A small network was trained on made-up records. Each row is its average activation on records with the value named, seen along a few directions.
Related values have similar rows: they may be neighbours, one step apart, or belong to one group.
In the rows, 500 means zero.
Random noise pushes rows far along 17 fixed directions. That doesn't count. These rows show it; they differ only by the noise:
[584 384 370 312 432 357 496 465 577 436 331 522 481 621 394 440 453 473
 531 363 439 346 430 596 552 310 406]
[660 563 488 590 513 456 384 392 391 575 584 532 646 564 371 633 542 519
 495 473 729 439 772 259 513 298 504]
[522 685 673 448 437 391 490 561 506 531 486 496 585 416 490 441 586 432
 643 574 622 577 424 332 454 633 592]
[510 500 605 432 452 477 545 498 718 553 411 652 472 347 414 457 526 390
 467 554 683 507 480 392 406 476 405]
[379 529 516 531 439 376 429 417 475 570 368 784 552 428 500 425 757 285
 612 517 721 637 295 450 526 520 496]
[364 558 306 498 473 442 594 487 548 516 395 449 457 574 574 543 413 440
 560 602 426 312 493 535 423 453 690]
[456 297 645 273 513 531 404 616 700 624 441 550 360  25 566 434 443 425
 509 484 561 612 480 494 525 446 701]
[542 532 534 361 414 647 584 610 421 554 436 598 408 515 597 567 491 575
 501 491 493 353 814 389 283 388 583]
[364 486 318 743 477 510 581 387 581 369 563 324 438 673 443 562 463 313
 374 566 603 428 305 534 498 448 712]
[597 354 513 614 507 361 431 475 650 605 578 479 805 400 379 528 517 415
 393 425 496 497 495 561 597 541 417]
[481 404 505 479 638 406 410 380 414 443 618 365 482 689 574 380 410 330
 302 577 584 540 337 399 502 424 344]
[619 433 574 388 551 270 510 584 534 389 335 421 398 520 498 484 524 571
 505 401 529 562 445 385 537 462 538]
[487 424 469 756 484 425 460 425 515 396 576 414 512 594 516 528 668 364
 308 529 616 626 321 583 654 651 514]
[672 663 658 372 469 495 530 518 573 460 597 389 541 538 411 460 384 568
 431 625 504 410 582 337 456 495 500]
[445 445 447 323 550 475 547 611 640 432 448 286 321 466 506 408 438 601
 591 473 398 540 462 623 527 561 418]
[413 506 629 398 440 525 527 553 810 530 436 540 391 136 451 415 487 403
 514 652 585 586 351 517 523 571 704]
[591 435 598 341 468 415 636 661 716 526 438 646 564 430 469 420 700 587
 398 429 444 554 615 445 403 634 282]
[367 501 345 341 628 547 620 598 715 545 854 417 639 513 412 420 610 538
 436 378 384 429 487 420 425 586 693]
[302 360 348 488 491 607 559 586 479 538 445 580 438 492 575 436 769 516
 540 460 483 643 662 634 428 545 381]


Field PAKER:
neru: [459 661 388 462 405 419 500 444 594 423 395 491 361 495 455 518 458 449
 656 550 624 415 387 498 570 492 634]
pufof: [599 546 464 206 422 471 476 487 634 595 646 676 391 440 604 474 331 387
 450 367 429 281 343 350 480 438 421]
lod: [551 512 608 317 317 646 508 562 462 649 644 697 605 370 561 369 592 450
 499 468 360 499 515 550 443 617 426]
kilon: [592 522 397 387 588 392 678 614 766 404 539 572 379 593 385 506 661 757
 477 241 375 504 465 491 546 681 350]
kobem: [457 504 533 297 613 673 479 613 426 610 786 523 459 421 651 441 517 567
 496 406 434 511 554 474 432 692 412]
butu: [619 649 524 573 419 406 562 547 400 474 392 488 522 548 581 596 568 530
 508 596 557 501 674 293 418 553 516]
zap: [473 481 500 590 339 541 541 447 542 453 353 460 624 483 382 518 286 284
 585 508 447 345 329 570 410 375 703]
gon: [561 374 409 348 542 445 491 456 597 368 442 503 404 574 448 409 524 570
 369 499 483 511 542 487 580 340 380]
seb: [413 745 375 460 431 509 536 505 555 540 736 480 477 605 531 432 723 559
 592 521 491 578 445 454 526 716 267]
lamu: [478 568 488 490 666 440 519 458 477 430 473 384 623 650 425 481 267 538
 571 516 422 345 444 552 481 509 396]
rasuf: [357 436 642 575 864 372 610 526 450 505 353 645 565 435 598 492 389 619
 428 550 349 669 367 321 389 482 550]
vak: [652 633 595 465 738 286 348 407 382 435 427 324 399 531 564 507 345 759
 578 683 441 594 536 466 734 568 380]
pobuk: [410 451 390 181 618 369 519 524 508 546 421 768 393 540 562 392 529 470
 528 347 476 411 400 347 424 313 607]
vob: [384 327 306 410 607 512 482 451 664 676 660 562 611 302 585 463 396 510
 331 558 229 430 487 547 533 409 557]
nofi: [532 565 552 761 437 561 532 458 334 465 347 584 517 456 359 583 569 777
 691 431 366 692 500 586 585 359 499]
Each value of PAKER is a pair of two hidden parts, and every pair occurs once (5 first parts, 3 second parts).
- nofi and vak share the first part; nofi and butu share the second. Which value has the first part of butu and the second part of vak? => rasuf
- kobem and neru share the first part; kobem and lod share the second. Which value has the first part of lod and the second part of neru? => pobuk

Field KEKE:
meduv: [505 392 482 495 453 660 550 540 586 546 600 571 634 412 499 477 540 467
 341 558 402 465 724 603 454 543 504]
zusa: [577 387 471 486 449 469 474 499 436 452 394 605 412 579 629 530 614 577
 328 497 420 516 543 583 593 453 449]
boz: [452 675 337 413 628 442 475 323 459 492 411 783 233 657 546 566 494 576
 589 492 579 324 284 492 607 493 414]
kef: [307 479 394 302 589 458 425 499 513 604 636 511 633 434 452 305 612 429
 602 500 472 611 454 455 520 405 595]
mupod: [470 717 510 640 703 346 572 502 529 611 564 501 606 508 507 632 510 737
 626 491 426 488 436 455 529 719 436]
bituk: [393 475 430 452 406 727 586 649 577 524 619 420 466 400 480 507 541 474
 641 295 451 493 495 606 402 624 560]
pupu: [547 469 561 507 408 536 491 550 505 515 661 560 731 455 474 484 569 495
 376 392 331 504 451 553 555 540 658]
lukek: [584 401 562 254 481 508 426 618 447 407 568 516 550 598 478 310 885 435
 493 407 655 558 664 565 528 775 515]
dogir: [699 421 731 624 321 581 553 474 579 426 361 706 540 419 439 547 488 412
 260 612 498 431 495 622 526 530 587]
rez: [336 434 428 645 555 772 451 466 574 488 703 350 319 329 439 555 430 575
 456 504 546 661 491 556 570 404 537]
KEKE is arranged as a network in which each value has 3 neighbours.
- Name the neighbours of dogir, in listed order. => meduv, boz, lukek
- Name the neighbours of zusa, in listed order. => kef, mupod, rez
Each value of KEKE is a pair of two hidden parts, and every pair occurs once (5 first parts, 2 second parts).
- mupod and lukek share the first part; mupod and zusa share the second. Which value has the first part of zusa and the second part of lukek? => kef
- dogir and boz share the first part; dogir and pupu share the second. Which value has the first part of pupu and the second part of boz? => rez
